A small network was shown many inputs. Here are its activations along a few directions, one row for each input.
Each table varies a few parts of the input and shows all the possible inputs, shuffled.
Descriptions start from the smaller parts, as in this example, which fits no table here: one of 8 places around a ring, together with either a single point or (one of 2 separate values, together with one of 4 places along a line) or one of 11 places along a line.
Shared parts are said once, and a part with two or three values counts as separate values.
(in the rows, 128 means zero)

Other details of the inputs vary at random and push rows far along two fixed directions, the same in every table; ignore that.

A family of inputs:
R1: [139 121 100 155 119 120 131 118 102 135 136 136 180 146  96]
R2: [ 97 131  49 195  60  97 156 149 106 146 134 140 141 158 127]
R3: [147  93 107 102 115 107 145 141 139 114 132 118 141 129 130]
R4: [104 177 204 143 150 168  96 113 150 149 109 118  96 101 136]
R5: [168  70 101  76 137 102 150 132 125 110 147 121 167 138 115]
R6: [ 86 199 189 158 123 168 108 112 151 131  99 118  46 108 180]
R7: [165  90 174  73 183 140 125 116 138 105 123 121 145 110 100]
R8: [135 131 207  89 179 161 111 122 164 130 110 114 111  88 125]
R9: [100 166 143 147 125 148 126 115 124 131 122 127  93 133 151]
R10: [151 114 179  72 163 139 118 113 152 109 133 113  91 107 151]
R11: [127 136 173  71 168 151 130 118 168 103 133 101  75  99 147]
R12: [155  84  68 108 113  93 157 135 107 117 145 130 183 153 111]
R13: [154  86 126  93 158 121 140 135 128 130 132 126 187 125  85]
R14: [138 105 126  73 153 126 149 131 156 104 147 107 110 114 125]
R15: [145  90 101 104 111 103 143 144 141 118 137 120 135 130 129]
R16: [176  50  36  70 150  78 131 169 102 131 183 155 202 148  90]
R17: [ 87 175  90 192 100 122  83 162 108 166 126 170  99 135 158]
R18: [102 161 114 182  88 127 124 125 112 147 120 143 102 146 150]
R19: [119 141  97 185  95 120 128 127 105 145 123 138 170 143 105]
R20: [128 126 133 131 141 131 124 123 121 144 131 128 167 130 100]
R21: [107 142  83 175  90 114 142 130 101 143 135 143 131 154 135]
R22: [148 135 207  99 173 158 106 104 149 102 115 110 102  94 129]
R23: [162  77 138  39 163 118 143 130 171  99 151 103 109 103 123]
R24: [ 84 188 129 184 102 145 122 119 112 143 119 141  85 143 155]
R25: [ 94 167  90 198  79 125 137 128  95 147 117 146 134 161 145]
R26: [121 124  77 151  83 102 145 141 117 126 124 129 148 144 131]
R27: [127 152 161 164 130 147 108 108 109 124 111 138 125 131 124]
R28: [116 154 182 156 133 152 106 123 132 135  90 131 109 110 132]
Each input here is: one of 2 separate values, together with either a single point or one of 5 places around a ring or one of 8 places around a ring.
The inputs of R3 and R5 match in every part but the choice among 2 separate values. If R8 is changed in the same way as R3 into R5, which row does it become? -> R13
Which other rows does R14 become when the place on the ring of 8 takes its other values? List them by row number. -> R2, R3, R6, R11, R15, R23, R26
Start at R9 and move only the place on the ring of 8, one step at a time. The first step leads to R24. Which rows follow, in order? -> R21, R18, R10, R5, R12, R25
Which other rows does R22 become when the choice among 2 separate values takes its other values? List them by row number. -> R27

A family of inputs:
R29: [130  96  21 148 107  88 143 142  88 137 161 150 187 169  87]
R30: [ 78 220 171 190 114 157  79 117 105 163 113 153  64 136 200]
R31: [126  97  59 170  77  95 145 168 123 139 140 140 159 143 109]
R32: [203  60 226   8 229 151 143 105 164  74 129  77 164  92  80]
R33: [100 159 135 180  87 131  96 139 132 153  96 135  84 123 162]
R34: [ 97 139  67 162  77 107 142 159 127 157 129 131 142 151 126]
R35: [112 145  88 172  79 113 171 125 105 116 125 131 145 144 115]
R36: [139 151 196 114 188 166  84 109 127 152 119 147 123 108 107]
R37: [137  72  20 139  92  77 165 173 118 134 147 135 188 138  88]
R38: [ 69 210 194 245 107 174  80 141 132 178  68 153  99  99 146]
R39: [141 111 132 123 125 126 158 103 139 100 131 103 126 134 121]
R40: [141 104  98  73 155 116 128 135 118 122 168 131 155 134 122]
R41: [120 146  86 171 109 108 109 133  93 131 146 151 131 155 130]
R42: [145 100 118  76 138 119 176 112 133 110 150 102 154 124 114]
R43: [141 141 245  42 186 171 125  73 179  96 110  91  57  83 166]
R44: [101 161 169 146 121 152 108 144 152 153  94 136  65 119 172]
R45: [144 135 157 100 162 141  92 112 125 116 135 138  96 118 156]
R46: [181  57 121  46 149 114 160 112 143  74 145 101 165 134 104]
The inputs of R36 and R38 match in every part but one. If R45 is changed in the same way as R36 into R38, which row does it become? -> R33
What is each input in this table made of? -> one of 3 separate values, together with either a single point or one of 5 places around a ring
Which other rows does R35 become when the choice among 3 separate values takes its other values? List them by row number. -> R29, R37
Which other rows does R42 become when the choice among 3 separate values takes its other values? List them by row number. -> R34, R40
